These are the activations of a small neural network, seen along a few directions. Each row is one input.
In each table, some parts of the input vary, and every possible input appears once, in random order.
A made-up example of a description, with smaller parts first: one of 4 places along a line, together with either a single point or one of 11 places around a ring or (one of 3 separate values, together with one of 8 places around a ring).
Shared parts are said once, and a part with two or three values counts as separate values.
In the rows, 128 means zero.

Other details of the inputs vary at random and push rows far along two fixed directions, the same in every table; ignore that.

Table:
r1: [145 158 197 185 148 140 187 149 113 117 119 197 205 158]
r2: [ 84 156 103 162  17 167 163 120  23  93 106  96 185 124]
r3: [122 178 187 195 155  99 178 137 124 118  78 191 207 152]
r4: [164 139 123  91 194  85 114  89 174 149 144 116 105 136]
r5: [167  83 136  94 165 111 122 136 192 155 158 120  92 113]
r6: [100 110  39  85  60 162  84 106  90 101 176  63  24 138]
r7: [139 131 108 113 165 103  75 140 195 141 149 193  93 129]
r8: [181 112 130  81 183 114 124 125 169 154 167 116 103 127]
r9: [ 59  96 119 183  34 156 181 170  41  76  88  85 103 145]
r10: [ 80 134  24  70  54 133  76 137  78 126 141  89  58  64]
r11: [154  98 125  87 187  88 127 142 178 162 135 118  93 104]
r12: [136 143 194 209 136 131 170 149 129 116 107 209 193 167]
r13: [142  91 220 189 141 135 211 180 138 109 104 158 165 165]
r14: [158 150 104  92 166  94  87  89 180 165 145 159 146 114]
r15: [102 111  38  66  69 145 105 116  77 117 150  40  40  91]
r16: [146 127 210 186 122 149 180 183 130 109 128 205 193 160]
r17: [ 84 121  37  66  71 111 102 108  81 122 130  28  49  82]
r18: [144 155 190 183 139 128 185 121 123 127 109 178 238 153]
r19: [ 72 129 115 177   8 176 163 160  36  83 108 119 142 116]
r20: [145 136 198 198 173 120 204 134 115 115  92 157 175 186]
r21: [ 78 135 124 158  42 148 196 129  23  82  90  53 137 128]
r22: [139 114 206 207 156 129 192 150 133 103 102 173 158 201]
r23: [152  93 118  85 180  75 124 113 187 168 125  99 127  98]
r24: [162 126 118  74 152 100 105 118 185 170 147 143 152  78]
r25: [151  79 129 101 170  93 117 144 194 161 142 122  88 111]
r26: [153 101 218 190 142 143 205 170 131 107 120 159 170 185]
r27: [126  98 164  90 195 149  51 144 184 168 109 115 115  85]
r28: [ 37 147 135 195  74 207  99 124  31  84  47  80 135 148]
r29: [143 102 170  83 190 167  55 136 182 162 124 112 119  88]
r30: [ 83 173 115 156  23 164 166 133  16  82 112 101 166 123]
r31: [101 107  31  65  62 133 102  87  87 123 140  21  73  84]
r32: [164 106 122 112 179 105 103 107 188 150 155 135  86 149]
r33: [118 136 237 201 181 181 127 136 121 121  65 154 197 168]
r34: [128 151 194 199 177  92 203 124 126 114  71 144 186 176]
r35: [143 133 105 117 165  99  76 126 194 151 146 182 105 121]
r36: [165 121 111  97 190  88 110  76 180 157 139 112 125 136]
r37: [147 122 163  92 199 175  44 110 176 156 140 119 120 123]
r38: [151 127 198 187 161 121 209 108 123 121 102 132 217 176]
r39: [157 167 116  87 172  91  90 101 173 153 151 163 127 113]
r40: [ 75 148 108 186  17 184 152 133  30  78 125 127 143 148]
r41: [142 139 204 176 139 132 198 176 119 123 102 189 204 126]
r42: [136 117 212 186 121 141 187 192 136 111 112 204 188 140]
r43: [ 65 131 155 170  56 234 113 138  21  85  83  65 152 136]
r44: [178  93 134  95 166 119 115 127 186 153 173 121  98 133]
r45: [178 126 136  74 180  98 126 109 172 153 162 102 117 121]
r46: [150 129 207 191 123 145 181 169 128 120 125 195 205 152]
r47: [144 151  95 100 172  82  85  95 188 165 128 159 142 110]
r48: [173 121 125  89 191 114 120 107 170 150 168 123  99 140]
r49: [179 107 123  80 176 101 122  96 178 160 157  98 137 120]
r50: [ 56 125 108 184  13 157 158 168  37  89  92 121 138 113]
r51: [107 148  29  64  50 159  74 119  70 118 173  87  68  87]
r52: [146 122 111  81 157  82 101 127 186 176 131 146 148  75]
r53: [161 143 130  68 158  97 108 131 178 159 153 148 133  77]
r54: [171 102 129 103 174 119 111 109 187 149 175 128  94 146]
r55: [ 85 136  15  92  89 127  84  93  81 112 130  55  29 124]
r56: [154 130 118 105 159 115  77 134 187 141 166 192  97 132]
r57: [ 57 174  88 189  45 153 151 135  23  80  81 129 136 142]
r58: [ 56 160 110 162  26 137 169 150  24  91  80 103 156 101]
r59: [ 92 162  17  81  63 145  62  99  72 115 155 101  56 103]
r60: [124 116 196 215 161 117 191 156 142 105  85 173 154 197]
r61: [ 93 135  31  83  41 168  59 118  88 102 184 109  47 113]
r62: [165 162 123  78 168 105  97 104 172 153 171 156 135 110]
r63: [151 122 101 105 195  76 108  82 189 158 122 112 121 133]
r64: [ 74 113  31  80  36 142  66 153  96 114 151 104  41  78]
r65: [149 107 112 120 185  93 101 113 196 150 138 135  82 146]
r66: [171 135 130  82 189  98 122  91 173 148 164 109 113 133]
Each input here is: one of 6 places along a line, together with either a single point or (one of 2 separate values, together with one of 5 places along a line).
Q: The inputs of r43 and r29 match in every part but the place on the line of 6. If r46 is changed in the same way as r43 into r29, which row does it become?
A: r19
Q: The inputs of r45 and r21 match in every part but the place on the line of 6. If r8 is changed in the same way as r45 into r21, which row does it become?
A: r15
Q: Change only the choice among 2 separate values in r3. List by row number the other rows that result.
A: r34
Q: Change only the choice among 2 separate values in r15. List by row number the other rows that result.
A: r41
Q: Which other rows agree with r6 in the place on the line of 6? List them by row number.
A: r1, r18, r37, r38, r40, r48, r54, r61, r62, r66

Table:
r67: [125 134 167 170 117 128 162 156 120 122 109 167 174 131]
r68: [ 82 135 149 173  75 162 160 138  57  93  81  99 160 139]
r69: [155 132 194 169 142 122 202 139 123 120 121 155 201 152]
r70: [103 132 153 166 104 161 144 143  82 106  97 123 148 137]
r71: [158 122 118  92 179  89 118 109 181 155 144 130 115 118]
r72: [150 124 202 177 169 130 154 153 161 130 121 197 174 160]
r73: [101 118  64 108  79 117 120 117  98 119 130  74  79 113]
r74: [131 142 151 146 137 123 139 134 136 132 123 161 165 125]
r75: [106 128 162 187 103 133 198 139  83 103  82 117 171 147]
r76: [102 121 168 185 107 140 195 146  84 100  82 116 165 152]
r77: [146 131 133 138 158  90 155 122 149 135 128 140 134 147]
r78: [155 119 129  84 178 122  75 132 191 158 158 149 100 104]
r79: [169 135 123  95 154 112 129 112 155 144 166 132 129 129]
r80: [133 116 134 113 152 130 111 121 141 139 127 110 109 125]
r81: [157 118 129  91 177 102 103 113 180 164 137 124 120 109]
r82: [139 148 142 149 131 113 148 139 137 125 131 178 150 139]
r83: [148 132 172 136 168 116 138 131 158 143 111 143 165 124]
r84: [110 108 101 123 108 119 135 132 113 122 123  94  98 128]
r85: [104 143  59 106  90 124 116  98  90 116 135  79  85 124]
r86: [122 120 177 176  96 160 191 149  75  98 113 119 164 155]
r87: [102 159 153 186  95 144 169 137  77 102 100 154 182 149]
r88: [116 127 174 170 116 139 163 163 113 116 105 164 170 137]
r89: [121 129  73  78 111 130  74 119 140 144 153 114  91  87]
r90: [132 125 162 140 148 136 134 145 136 133 110 144 159 127]
r91: [103 136 171 191 109 163 160 131  82  97  88 124 168 167]
r92: [ 62 131  47 117  12 165 105 138  44  91 130  83  73 107]
r93: [136 114 122 122 152 126 119 114 147 131 135 114 101 145]
r94: [155 132 117  94 160 100  96 127 181 156 157 166 123 106]
r95: [ 83 134  40  99  34 146  93 127  75 106 143  93  70  93]
r96: [127 139  67  78 128 116  85  89 129 141 147  93  86 112]
r97: [ 65 131  51 122  18 171 102 137  43  89 133  84  63 113]
r98: [139 109  96  79 155 118  92 114 160 142 150  96  67 111]
r99: [158 118 135  81 189 118  77 118 189 156 146 125 101 110]
r100: [160 134 137 102 182 105 102 120 180 160 140 157 146 114]
r101: [148 119 126 114 151 126 100 136 172 138 154 166 104 134]
r102: [136 124 115 106 147 138  81 122 161 142 153 142 104 126]
r103: [133 112  91  79 102 140 109 121 120 130 161  86  91 108]
r104: [ 96 155  78 116  83 142 107 100  76 112 122  88 111 123]
r105: [134 130 120 111 138 126 105 127 142 144 128 128 132 106]
r106: [ 85 151 136 175  72 150 164 122  52  93  86 106 170 140]
r107: [150 150 191 173 172 119 166 136 141 132 102 181 202 153]
r108: [112 125  75 117  99 107 129 111 109 120 132  93  95 123]
r109: [159 133 154 129 162  98 138 142 177 142 140 189 151 123]
r110: [131 121 127 116 133 133 103 145 145 135 143 147 108 117]
r111: [196 106 165  96 205 115 117 122 208 161 173 155 127 144]
r112: [127 126 162 142 140 135 135 151 140 132 118 155 156 124]
r113: [142 123 113 100 157 138  77 115 160 142 147 130 102 126]
r114: [124 124  86  96  79 141 124 117  98 123 154  81 103 108]
r115: [163 100 150 113 195  93 128 137 192 153 140 139 108 135]
r116: [124 119 170 152 144 132 157 135 122 129  98 126 159 139]
r117: [137 149 145 149 134 117 141 136 134 130 129 173 156 137]
r118: [103 112  52 101  88 133  93 104 104 112 146  70  48 132]
r119: [149 116 120  98 172 124  88 104 171 148 145 116  95 131]
r120: [105 142 162 186 106 135 185 125  76 105  84 123 183 149]
Q: The inputs of r114 and r79 match in every part but one. If r89 is changed in the same way as r114 into r79, which row does it become?
A: r87
Q: Describe the family of inputs behind these rows.
A: one of 6 places along a line, together with either a single point or one of 8 places along a line
Q: A walk changes only the place on the line of 8. It starts at r95 and steps to r67. List the rest of the walk in order.
A: r89, r105, r83, r81, r75, r73
Q: A walk changes only the place on the line of 8. It starts at r101 and steps to r72. List the rest of the walk in order.
A: r102, r113, r91, r119, r93, r118
Q: Which other rows agree with r90 in the place on the line of 6? List them by row number.
A: r68, r76, r84, r88, r92, r103, r112, r116

Table:
r121: [159 102 155 124 158 128 125 119 168 134 150 125 123 153]
r122: [142 113 109  85 139 118 107 146 150 151 148 128  96  98]
r123: [112 157 138 178  96 118 166 126 101 106 103 158 176 149]
r124: [134 148  63  96 105 125 101  94 117 131 161 122 111 115]
r125: [143 107 167 164 178 106 144 130 175 138 113 153 143 155]
r126: [ 86 108 133 163  90 143 143 135  88 113  87  99 139 131]
r127: [117 126 149 174 107 134 181 159  92 104 113 151 145 158]
r128: [147 123 120  86 110 128 108 130 151 142 163 132 123  98]
r129: [128 142 100  92 123 105  98 116 151 151 135 138 135  96]
r130: [113 127 141 183  85 138 185 155  93 105 115 165 161 152]
r131: [164 118 154 109 170 121 129 126 168 131 155 131 108 143]
r132: [106 131  88 102 105 118 103 134 117 129 131 107  93  94]
r133: [111 146  91 126 108 145 131  99  77 111 129  87 105 140]
r134: [131 117 152 123 165 111 132 141 153 139 111 133 124 115]
r135: [143  95 129  85 141 137  96 118 161 144 154  96 108 115]
r136: [ 91 127  99 129  95 140 110 109  97 121 104  75 124 119]
r137: [ 95 152 169 190 109 192 107 153  96 101 107 185 152 161]
r138: [112 131 149 177 123 127 154 112 110 111  91 122 158 166]
r139: [112 117 121 148 108 142 153 143  93 107 118 115 102 150]
r140: [111 150 117 145  77 146 152 120  70 115 114 124 174 116]
r141: [152 106 179 136 181 122 156 162 159 139 115 148 145 128]
r142: [120 131 142 127  87 146 145 143  90 110 131 109 134 120]
r143: [142 132 154 161 149  97 156 142 164 135 125 189 159 138]
r144: [107 125 153 142  88 160 158 140  78  99 114  92 133 131]
r145: [116 138 132 107 138 178  36 144 146 140 139 164 111 105]
r146: [127 128  80 113 121 140 102  83 114 128 141  84 101 136]
r147: [125 137  89  83 132 139 102 101 111 134 136  81 101 103]
r148: [109 135  77 113 107 112 107 125 118 121 141 117  79 120]
r149: [161 113 136 109 154 110 124 154 180 158 148 167 138 100]
r150: [106 102  92 142  89 150 126 127  98 115 128  92  89 144]
r151: [147 144 168 126 179  96 138 136 167 148 115 158 169 120]
r152: [141 123 140 131 173 101 129 131 164 134 125 142 106 138]
r153: [155 118 147 117 173 128 120 107 155 155 126 114 153 124]
r154: [116  92  92 105 108 146 101 131 122 131 130  86  92 110]
r155: [134 138 103  95 159 103  99 101 155 137 133 117  92 131]
r156: [100 144 162 165 126 132 166 136  94 108  81 116 169 138]
r157: [139 127 165 150 146 103 152 151 162 144 114 180 173 112]
r158: [159 147 133 123 164 112 136 112 137 136 142 146 142 140]
r159: [116 136 104 122  77 144 132 127  88 103 152 102  97 136]
r160: [147 144 110  87 144 121 109 110 131 151 143 116 124 103]
r161: [148 126 108  96 114 122 112 122 153 132 175 142 111 125]
r162: [152 152 163 147 173  92 148 127 161 137 119 166 156 147]
Q: The inputs of r141 and r139 match in every part but one. If r160 is changed in the same way as r141 into r139, which row does it become?
A: r158
Q: The inputs of r138 and r136 match in every part but one. If r152 is changed in the same way as r138 into r136, which row does it become?
A: r134
Q: Describe the family of inputs behind these rows.
A: one of 2 separate values, together with either a single point or (one of 4 places along a line, together with one of 5 places around a ring)
Q: Change only the place on the ring of 5 in r122. List by row number the other rows that result.
A: r132, r142, r151, r160
Q: A walk changes only the place on the line of 4. It starts at r123 and steps to r162. List the rest of the walk in order.
A: r155, r138

Table:
r163: [164 138 211 141 217 145 127 141 165 145 117 168 169 147]
r164: [153 100 188 152 174 103 144 160 194 158 110 185 180 120]
r165: [110 135 197 184 107 192 170 161  63  97 101 132 171 151]
r166: [131 155  98  71 138 104  91 111 144 152 138 116 125  79]
r167: [118 129  88 102 143  98  90 128 161 135 135 136  70 118]
r168: [ 84 127 161 205  95 138 169 147  88 110  63 139 189 140]
r169: [113 161 182 178 104 162 175 119  65  99  95 119 205 154]
r170: [177 103 190 139 168 117 159 147 186 158 135 174 199 121]
r171: [134 123 101 104 150 129  80 107 158 128 153 122  68 150]
r172: [154 147 203 145 218 126 127 142 166 150 100 175 170 133]
r173: [ 90 146 165 213 110 137 174 137  83  87  75 146 151 179]
r174: [ 95 141 182 180  98 157 178 182  66 103  80 150 175 121]
r175: [116 127 108 101 152 132  58 112 159 142 123 117  89 113]
r176: [ 90 144  56 143  47 153 133  84  47  93 128  75 113 153]
r177: [133 134  86  93 144 116  78  85 153 155 131 110 127 103]
r178: [162 140 102  76 131 121 113 103 142 134 186 116  99 125]
r179: [ 74 128  65 128  24 147 130 125  53 109 111  85 132  92]
r180: [159 135  95  71 118 107 122 125 146 137 184 127 100 105]
r181: [138 122 198 154 196 107 129 157 190 149  94 182 166 127]
r182: [136 135  94  82 139 108 106 150 141 138 154 143  73 100]
r183: [ 71 122  80 149  49 182  98 101  56  99 108  67 112 141]
r184: [141 141  70  99 144  95 100  81 152 146 145 121 107 126]
r185: [143 122  71  88 119  86 118 117 156 148 157 135 106 102]
r186: [141 108 108 101 136 137  90 124 160 127 170 125  63 141]
r187: [107 106 181 203  88 177 169 143  87 102  98 128 183 163]
r188: [146 147  87  72 122  86 121 124 145 141 165 134 103  95]
r189: [148 143 199 139 209 113 137 162 168 152  99 183 171 115]
r190: [132 106  78 101 121  94 105 132 164 144 151 138  85 111]
r191: [170 117 213 132 189 139 147 180 171 148 132 183 166 119]
r192: [146  95  87 100 117 115 106 133 165 140 169 132  82 122]
r193: [159  96 212 147 176 132 139 175 192 144 127 182 160 130]
r194: [164 159 196 134 201 103 142 117 170 153 111 165 200 127]
r195: [171 124 189 147 196 123 139 109 180 155 120 160 202 149]
r196: [154 156  94  80 145 113 103  87 140 134 169 113 103 133]
r197: [133 154  93  93 165 116  87 114 137 136 141 129  74 124]
r198: [ 61 131  71 153  51 163  97 103  57 103  92  74 113 126]
r199: [128 149  89  88 155 104  98 133 139 138 140 137  75 107]
r200: [ 97 128  64 139  33 161 143 100  49  92 146  78 108 144]
r201: [156 110  80  87 115 107 120 118 157 144 176 128 103 112]
r202: [144 166  86  83 147  94 102  88 141 139 152 119 104 119]
r203: [148 100  93 105 130 128  96 111 161 137 172 121  81 142]
r204: [105 174 154 183  96 109 207 136  67  97  90 145 187 145]
r205: [149  74 111  77 182  80 166 104 147 143 124  11  56 129]
r206: [140 115  86 109 144 121  86  94 159 137 155 117  85 150]
r207: [139 140 102  65 122 108  99 128 146 151 152 122 122  72]
r208: [ 90 121  80 132  33 182 121 104  50 102 132  67 128 122]
r209: [180 128 205 122 171 116 162 154 175 151 142 173 196 114]
r210: [125 121  73 107 137  90  96 115 162 145 137 132  87 119]
r211: [126 114  93  97 127 102  98 145 163 134 149 143  67 111]
r212: [ 85 120 181 195  85 151 171 177  88 100  75 150 169 132]
r213: [ 68 138  55 159  51 142 119  99  56  93 105  85  93 149]
r214: [149 123 103  81 135 129 107 151 141 134 173 137  70 110]
r215: [ 93 129 189 203 109 178 152 140  83  93  79 128 170 171]
r216: [144 144 101  90 163 135  88 112 136 131 158 122  73 139]
r217: [ 74 149  44 141  39 122 143 104  50 100 111  89 115 121]
r218: [121 146 189 174  90 169 185 135  67  99 112 123 201 146]
r219: [ 66 142  60 134  40 143 121 108  51 109  98  78 135  99]
r220: [151 128 109  86 149 143  97 129 138 131 175 125  69 130]
r221: [161 101 218 152 190 146 129 153 189 141 129 171 159 150]
r222: [106 115 174 201  81 150 194 175  88  85 107 154 147 166]
r223: [166  88 197 151 170 124 145 161 194 154 128 178 178 131]
r224: [108  79 199 176 141 128 239 136  72 107  50  18 158 149]
Q: The inputs of r166 and r204 match in every part but one. If r193 is changed in the same way as r166 into r204, which row does it become?
A: r222
Q: The inputs of r207 and r188 match in every part but one. If r183 is changed in the same way as r207 into r188, which row does it become?
A: r206
Q: Describe the family of inputs behind these rows.
A: one of 2 separate values, together with either a single point or (one of 5 places around a ring, together with one of 6 places around a ring)
Q: Change only the place on the ring of 6 in r221. List by row number the other rows that result.
A: r175, r181, r193, r212, r215
